Each row below is a small network's average activation on inputs in which a field has the value named, seen along a few directions.
Values that are neighbours, or in one group, have similar rows; names and order tell nothing.
(in the rows, 500 means zero)
Random noise pushes rows far along 19 fixed directions. That doesn't count. These rows show it; they differ only by the noise:
[511 634 505 483 519 335 422 541 330 317 285 485 335 507 465 569 269 442
 238 442 334 552 304 365 507 627 294 386 497 584 347 464 356 681]
[713 596 411 683 226 303 745 474 398 357 217 568 273 339 565 515 514  75
 524 600 367 451 338 473 716 278 427 488 304 672 546 394 532 681]
[428 701 361 583 452 628 561 628 591 272 356 369 476 262 437 437 511 434
 638 620 469 527 551 405 548 592 538 406 467 474 475 597 437 579]
[527 457 216 648 526 534 400 409 378 488 365 415 526 466 788 558 466 606
 531 473 356 525 347 638 453 488 603 243 541 626 585 510 534 331]
[667 530 477 512 430 489 577 593 368 320 724 513 428 509 422 573 325 645
 416 569 294 558 371 610 579 577 421 136 571 392 510 566 544 275]
[607 590 598 460 297 645 381 582 642 564 465 607 497 354 378 451 561 457
 657 532 423 423 560 501 277 617 619 351  77 595 419 608 248 689]
[538 590 425 380 464 515 377 559 547 421 360 567 351 520 672 343 409 153
 456 586 527 495 212 779 590 656 162 453 535 424 402 472 505 942]
[371 477 490 384 345 536 387 719 662 247 529 574 355 406 707 446 568 386
 688 776 453 501 458 379 459 480 351 541 601 552 406 577 432 295]
[465 276 613 575 504 402 781 848 413  40 931 507 563 323 225 349 439 487
 405 452 667 455 750 658 360 495 315 750 272 549 647 481 490 733]
[543 678 295 210 648 386 449 404 687 597 623 577 608 642 409 149 281 419
 613 416 694 231 385 509 290 371 409 506 376 585 379 301 326 619]
[430 292 308 230 479 605 490 675 646 592 705 334 629 420 715 333 581 450
 638 538 462 336 352 854 271 750 570 484 448 559 778 539 666 284]
[478 489 618 306 630 702 352 785 652 494 429 465 555 594 649 407 382 391
 706 525 637 590 470 689 323 372 364 612 407 434 450 470 362 733]
[551 467 479 335 845 609 452 426 491 406 379 509 536 295 559 424 521 582
 485 355 535 528 597 299 247 328 672 552 231 457 650 425 274 547]
[581 728 535 463 490 565 608 353 678 456 742 500 426 329 294 406 608 505
 584 691 502 482 541 285 630 526 689 425 653 320 570 516 528 188]
[582 746 455 455 569 398 493 369 518 569 399 389 706 465 466 715 380 672
 515 435 267 768 488 271 393 702 759 331 361 670 433 445 509 293]
[455 458 692 292 279 676 510 615 594 744 912 406 562 640 453 516 353 501
 489 176 351 254 261 599 280 597 466 583 658 767 792 500 386 682]
[564 563 552 538 742 599 501 785 557 394 447 339 645 397 384 398 254 382
 662 569 778 553 485 603 307 227 599 654 504 529 550 411 347 606]
[546 430 708 125 628 647 609 725 575 564 383 415 421 538 509 483 421 475
 524 536 436 423 418 346 449 240 457 543 439 252 617 489 429 385]
[528 595 471 467 628 527 202 418 455 668 526 580 503 667 485 492 418 473
 520 504 688 453 559 560 518 495 504 449 847 371 376 464 381 373]
[554 332 669 717 327 562 480 280 421 603 487 493 656 622 669 786 350 700
 400 313 250 559 365 393 458 416 425 474 485 698 615 404 537 760]
[511 645 363 223 692 468 452 464 491 364 368 630 326 435 725 386 514 479
 374 452 366 604 283 461 439 509 433 329 381 494 422 547 380 581]


Values of TEVU:
nin: [504 303 563 418 531 278 459 406 319 495 500 538 570 669 603 691 419 439
 438 299 487 531 721 296 473 412 352 789 532 596 583 215 521 393]
bibab: [470 785 347 767 489 457 689 163 551 548 682 435 514 489 431 487 611 741
 356 559 379 677 378 549 758 708 715 248 719 483 484 609 781 339]
dabaz: [513 314 572 536 486 497 339 430 350 479 371 630 502 239 284 602 536 432
 291 587 557 314 561 253 478 657 555 535 659 403 551 581 378 526]
nupa: [369 456 646 209 531 439 642 482 527 569 871 625 543 494 432 610 681 670
 359 417 490 500 597 262 544 557 591 674 759 458 604 641 608 182]
rumu: [470 392 490 582 360 426 342 429 473 654 407 552 434 264 434 531 585 435
 392 523 509 241 359 360 293 531 753 511 577 776 550 596 352 423]
nomib: [571 265 524 155 658 607 592 474 858 598 640 495 949 337 560 468 431 506
 718 769 660 527 441 434 331 483 603 683 487 320 646 406 778 426]
kofeb: [604 140 294 474 514 481 444 252 141 744 342 723 456 416 640 558 690 385
 242 282 520 124 601 569 559 447 587 462 620 376 799 551 534 479]
zap: [535 656 417 526 415 265 707 281 521 433 458 658 469 748 470 496 535 554
 580 465 480 588 707 345 778 359 240 491 226 396 250 370 622 577]
muzuf: [600 317 623 652 549 745 679 544 502 467 760 493 646 302 411 542 532 746
 459 523 510 634 468 758 440 497 689 362 435 378 719 684 660 625]
duteg: [460 474 473 701 357 488 552 835 444 183 179 475 553 249 333 608 550 369
 745 775 569 601 847 356 528 478 512 573 299 508 332 601 408 494]
ravem: [383 630 318 556 561 487 453 503 495 519 396 453 375 484 425 326 655 422
 448 537 657 431 529 589 613 673 555 464 587 425 351 614 489 509]
pati: [742 543 510 435 765 477 414 388 337 498 494 780 616 422 521 663 430 486
 397 440 625 740 542 529 531 413 538 454 604 377 495 486 488 629]
galel: [418 644 370 625 688 448 532 364 500 280 570 406 569 428 397 496 373 543
 417 476 628 570 468 226 590 455 498 644 899 543 478 406 485 489]
nudun: [553 612 732 434 477 492 397 393 661 541 638 808 346 702 658 501 630 674
 540 526 394 746 400 388 432 286 462 443 290 629 172 552 350 495]
kete: [693 408 737 479 558 646 331 598 538 717 443 392 460 767 578 545 263 569
 531 610 483 566 140 710 448 304 463 363 540 420 430 454 482 397]
bel: [526 289 532 401 423 566 447 512 385 573 442 577 423 572 528 509 714 409
 555 381 462 460 789 699 599 667 351 487 187 272 539 490 512 609]
vubuf: [520 316 694 351 599 325 475 309 571 737 415 653 632 474 380 489 589 438
 369 544 632 386 512 271 365 443 653 792 363 552 514 400 507 500]
mif: [564 515 852 384 583 501 230 609 588 696 338 452 398 621 414 590 422 458
 514 595 526 685 442 505 348 617 561 549 338 434 310 459 403 390]
redi: [454 640 376 598 433 328 632 864 359 134 635 458 447 721 457 446 178 537
 546 463 457 660 511 764 601 469 149 394 492 584 260 508 520 554]
zomef: [364 529 711 450 445 615 633 499 704 471 615 409 425 553 567 521 538 645
 499 441 352 550 307 319 511 426 431 661 534 583 606 494 550 561]
The values of TEVU form 5 separate groups.
Q: Which other values are in the same group as bel? Give them in the order they are listed.
A: dabaz, duteg, vubuf
Q: Which other values are in the same group as galel? Give them in the order they are listed.
A: ravem, nudun, kete
Q: Which other values are in the same group as bibab? Give them in the order they are listed.
A: nin, kofeb, redi
Q: Which other values are in the same group as muzuf? Give them in the order they are listed.
A: rumu, nomib, mif

Values of LUN:
nupir: [514 746 415 435 383 589 409 540 464 378 573 690 471 497 361 583 440 487
 642 382 502 438 747 276 591 522 401 392 635 447 391 570 250 537]
goz: [528 341 477 529 277 460 453 620 648 361 718 230 537 559 703 497 249 481
 714 684 252 437 109 485 324 461 407 490 554 842 646 291 562  73]
soz: [489 308 757 420 113 723 865 744 554 235 473 602 337 232 588 672 425 364
 365 735 226 329 188 133 748 205 176 516 799 375 721 713 596 773]
feko: [313 531 476 604 291 336 888 642 576 475 872 539 701 583 282 563 636 806
 571 593 476 565 717 465 634 497 647 461 583 591 338 751 763 171]
balu: [438 368 631 489 650 481 508 348 788 498 528 435 820 610 328 411 294 860
 562 814 624 482 478 228 433 396 409 546 425 270 280 382 661 401]
dupi: [331 363 234 551 807 563 712 273 365 627 736 277 548 670 494 226 636 611
 446 100 731 238 811 735 611 340 541 678 675 280 899 331 647 452]
vimu: [530 578 354 489 457 514 554 238 560 506 458 505 506 490 628 552 617 571
 691 238 339 512 603 243 470 406 572 520 204 678 585 370 421 541]
vob: [423 398 326 410 563 568 522 571 511 583 206 372 898 563 602 684 264 632
 633 325 478 496 542 355 343 461 464 541 425 616 477 460 518 707]
beba: [267 472 485 537 563 180 643 803 392 623 187 337 771 676 267 639 303 429
 603 525 803 354 792 231 488 140 554 912 729 684 344 387 497 256]
mato: [509 572 376 375 683 665 444 578 466 409 567 367 323 477 377 234 610 374
 515 363 642 388 692 722 536 700 417 500 411 207 582 464 380 582]
tosi: [531 669 669 647 460 498 159 503 717 527 768 301 558 692 446 469 221 490
 743 568 599 617 432 593 262 616 475 614 559 742 414 216 375 379]
lut: [505 389 666 594 357 563 293 586 473 827 127 450 469 808 593 561 390 445
 585 529 496 386 492 645 442 337 406 464 359 481 346 441 408 630]
Each value of LUN is a pair of two hidden parts, and every pair occurs once (2 first parts, 6 second parts).
Q: tosi and mato share the first part; tosi and lut share the second. Which value has the first part of lut and the second part of mato?
A: goz
Q: balu and dupi share the first part; balu and vimu share the second. Which value has the first part of vimu and the second part of dupi?
A: soz

Values of VILAS:
fafam: [531 575 527 805 484 445 290 462 476 458 260 370 471 480 495 504 279 350
 476 586 581 511 336 493 427 465 466 576 570 697 407 349 380 676]
poto: [491 587 654 577 265 600 344 510 622 429 695 646 204 486 434 442 580 460
 621 674 491 382 420 395 567 427 433 444 700 471 433 594 336 375]
lutob: [418 321 550 640 327 378 788 539 542 635 335 555 628 579 544 563 564 658
 527 557 475 383 472 373 498  84 572 578 281 688 427 594 627 515]
dud: [630 374 533 666 307 621 534 631 401 532 623 575 578 405 429 616 446 551
 539 597 490 386 528 628 488 392 597 315 608 497 615 636 496 396]
suti: [286 533 502 436 572 207 564 620 667 388 512 486 711 587 481 380 377 544
 364 753 622 648 359 478 434 642 338 643 530 633 139 516 689 569]
sel: [597 445 579 676 336 451 285 545 321 315 624 574 176 573 525 502 459 517
 322 540 332 536 324 733 499 687 326 248 453 557 375 547 372 472]
nad: [439 431 593 474 580 462 811 545 495 466 784 511 642 681 396 510 431 739
 462 337 541 525 609 405 539 196 424 624 543 522 512 478 568 529]
sogen: [551 437 435 471 468 464 509 405 540 647 503 514 504 563 499 403 543 438
 547 467 563 327 466 565 491 443 481 538 404 517 526 429 527 529]
maku: [334 722 642 236 465 705 467 658 697 496 592 600 188 378 362 194 776 351
 467 430 541 406 491 621 441 758 466 535 332 399 474 741 271 884]
gego: [363 539 264 458 249 437 515 442 642 456 543 561 516 408 583 408 625 480
 628 604 403 327 524 424 489 678 469 427 448 641 464 559 562 394]
The values of VILAS form a ring.
Q: Going along VILAS from poto by way of its neighbour lutob, in what order are fafam, dud, sel, nad met?
A: nad, sel, fafam, dud
Q: What is the length, in steps, of the shortest route from suti to sogen?
A: 3
